These are the activations of a small neural network, seen along a few directions. Each row is one input.
In each table, some parts of the input vary, and every possible input appears once, in random order.
Descriptions start from the smaller parts, as in this example, which fits no table here: one of 6 places along a line, together with either a single point or one of 9 places around a ring or (one of 3 separate values, together with one of 8 places around a ring).
Shared parts are said once, and a part with two or three values counts as separate values.

Other details of the inputs shift rows strongly along two fixed directions, in all tables alike. That doesn't count.

Rows:
x1: [-23  -1 -14 -17  -2  40  23 -18 -44  25   9]
x2: [-21  -5  25   2   0 -61 -46 -43  51 -89   6]
x3: [ 63  11  -7  55   2  22 -89  21  37   4 -56]
x4: [-42  13 -25 -37  -1  38  56 -10 -31  21  22]
x5: [-10  22  53  38   6 -58  26 -52  46 -73  -3]
x6: [-30 -25  11 -19  -5  10  61  22 -41  32  36]
x7: [-18  -7  48   7  -1 -13  41 -11  14 -42  -9]
x8: [-46 -25 -19 -52 -16 -19   5  21 -28  54  23]
x9: [ 47 -12 -47   9  -5  45 -46  49 -10  80  -4]
x10: [  4 -20 -36 -22  15  28 -86  39 -22  84 -58]
x11: [-38  31  -4 -53  -8  35  50  -7 -35  18  36]
x12: [  1   7  19  48  -7 -64  26 -27  61 -74  32]
x13: [ 70 -32 -21  45  42  55 -99  14   0  17 -37]
x14: [-27  27  18   4   7 -22  51 -23  24 -27  -2]
x15: [  7  -2 -16 -42 -16   0  41  29 -34  39  23]
x16: [ -9 -17 -20  -2 -15   7  35   7 -30  45  18]
x17: [ -9  20  22 -29 -12 -16  37 -21  -3 -64  22]
x18: [ 81  16  13  63  16 -29 -85   8  46 -51 -58]
Description of these inputs: one of 3 separate values, together with either a single point or one of 5 places around a ring.
- Changing only the choice among 3 separate values turns x5 into x1. The same change can be made to x14. Which row results? => x4
- Which other rows agree with x16 in the choice among 3 separate values? List them by row number. => x6, x8, x9, x12, x15

Rows:
x19: [-47  34  13 -42 -20 -11  88 -11  -7 -11  28]
x20: [ 10  19   7  -6 -11   0  17   3   4 -10  15]
x21: [ 44 -31 -26  16  12  23 -92  34   8  27 -27]
x22: [ 57   4 -25  49   9  35 -80   8  23   4 -40]
x23: [-15  -1   7 -29 -12 -18  -1  13  -2  14  12]
x24: [ 52 -19 -16  61  22  33 -74  13  25  13 -31]
x25: [-46  16  10 -33  -5  -5  75 -36 -14 -27  43]
x26: [ 14  31  47  20  12 -27  11 -39  36 -92 -16]
x27: [  2  -3 -36 -13   1  53   6  49 -41  97 -22]
x28: [  4   5   1 -11  -5  19  24   1  -6 -11  18]
x29: [-10  -4 -20 -52  19  54 -24  33 -59  80 -39]
x30: [ 17 -13 -32 -10   0  39   1  41 -52  85  -7]
x31: [-56  13  10 -36 -16 -18  98  -4 -29  18  27]
x32: [ -9  -6  25  31   6 -31  23 -35  28 -54  19]
x33: [-15 -20  -3 -26  -2 -13  -2   3 -13   1  16]
x34: [ 16  12   2   2  -7 -14  11  -6   1 -19  14]
x35: [ -8 -16 -37 -21   3  26 -42  18 -35  64 -20]
x36: [-56  23   3 -49 -18   5  90 -27 -36   1  34]
x37: [ -1  17  25  22   2 -19  13 -39  45 -74  20]
x38: [ 20 -13 -48 -29   6  68  -2  34 -62  71   0]
x39: [ 28 -14  16  51  15 -38 -85 -23  72 -67 -14]
x40: [ 61   2 -37  39  13  15 -71  21  10  18 -39]
x41: [-56   3  17 -59 -21 -41  59  -8 -22  -1  41]
x42: [-73  13  10 -70 -20 -23  71   2 -18  21  26]
x43: [-38  -5  25 -20 -12 -19  86 -15 -19 -20  42]
x44: [ -2   2  32  46  -5 -48  14 -39  40 -68   4]
x45: [ 49   6  42  71  24 -23 -47 -19  51 -72 -46]
x46: [ 13  -8 -29 -15  -3  55   3  50 -48  94  -8]
x47: [ 16 -20 -24  -3   4  57  -3  40 -36  66  -6]
x48: [ 18  -6  12  41   1 -34 -73 -17  56 -47 -25]
x49: [  42  -17  -30   30   13  -14 -100   23   20   21  -42]
x50: [-12   7  34  32 -10 -28  26 -28  37 -50   4]
x51: [-17  -9  24  13   5 -56 -19 -40  43 -69  17]
- Describe the family of inputs behind these rows. => one of 3 separate values, together with either a single point or (one of 2 separate values, together with one of 5 places around a ring)
- Change only the choice among 2 separate values in x47. List by row number the other rows that result. => x43

Rows:
x52: [-17  -1  17   6  -7 -25   0   2  12   1 -13]
x53: [  4  -4   4  -4  -2 -11 -17 -14   2 -26  12]
x54: [ -7  -4 -10 -43  -5  27   0  38 -41  63  -7]
x55: [ 22 -27  -9  31  11  -7 -68   0  31 -15  -8]
x56: [-36  12   5 -55 -11  -9  40   5 -12   7  25]
x57: [ 26 -16 -21  -5  16  17 -44  23 -20  30 -15]
x58: [  2  13  11  17 -13 -18  64 -11  15 -33  35]
x59: [-34   4  12  -7  -4 -31  25 -33  12 -32  21]
x60: [-23   4  12 -24  -4 -26  23 -23   3 -39  30]
x61: [-21   3  16 -23   1 -33  24 -20   7 -42  27]
x62: [ 38  19  16  53  11  27  -9 -28  27 -52 -18]
x63: [ 18  -1   5  43   6 -37 -57  -7  57 -34 -24]
x64: [-18  -5   8  -1   4 -23  10 -12   2  -6   3]
x65: [ 33 -41 -21  22  15  26 -76  35 -11  49 -32]
x66: [-11   1 -24 -48 -11  39  -6  26 -38  61   5]
x67: [ 24  -1 -19  -7   2  14 -52  20   6  19 -11]
x68: [-34 -15  26 -11  -2 -36  26 -13  14 -30  24]
x69: [-25  18   4 -14 -22   2  97  -9 -15  -5  49]
x70: [ 27  16   9  28  19  39  14  -4  -1 -10 -22]
x71: [ 39  19  14  49  21  20  -5 -20  31 -50 -21]
x72: [-66  14  16 -37 -24 -20  59 -19  -5  -1  26]
x73: [  0   1 -13 -25  -2  15  -5  24 -36  48 -23]
x74: [  4  28  23  21   8  18  42 -33  17 -53   4]
x75: [-62 -11  13 -47  -7 -19  59 -11 -11  -4  40]
x76: [ -4   6 -32 -34   2  20  -8  21 -30  49 -14]
x77: [ 25   1  17  15   2 -32 -41   5  38 -35  -9]
x78: [-33   2  16  -4 -10 -28  24 -36   9 -32  21]
x79: [-31 -11  -5 -29   0  12  28   8 -44  50   0]
x80: [ 34 -21 -42  22  22  27 -75  20  -7  48 -34]
x81: [-25  19  16 -18 -18 -32  24 -26   9 -38  13]
x82: [ 54   1 -15  35  25  79 -27  25 -29  46 -50]
x83: [-28   0 -30 -31  -5  28  -1  21 -27  68  -7]
x84: [  5   5  -8   1 -10  18  60  18 -25  30  22]
x85: [ 21  11  -1  20   0 -29 -42 -14  34 -41 -15]
x86: [ 26  -5 -15  14  -7  36  30  32 -35  52   2]
x87: [ 40 -14  21  38  11 -35 -56  -7  30 -50 -16]
x88: [ -3   4 -23 -30   1  17  -5  25 -34  51 -19]
x89: [  9 -23   9  29   0 -21 -47 -15  34 -37   3]
x90: [ 60   1   2  75  -8  -9 -24  -9  42 -46   3]
x91: [-31   1  -4 -22  -5  -1  15  15 -12  40  -6]
- Changing only one part turns x71 into x82. The same change can be made to x58. Which row results? => x86
- Describe the family of inputs behind these rows. => one of 5 places along a line, together with either one of 2 separate values or one of 6 places around a ring
- Which other rows agree with x53 in the place on the line of 5? List them by row number. => x62, x66, x72, x78, x81, x89, x90
- Change only the place on the line of 5 in x52. List by row number the other rows that result. => x63, x72, x83, x91
- Change only the choice among 2 separate values in x69. List by row number the other rows that result. => x74
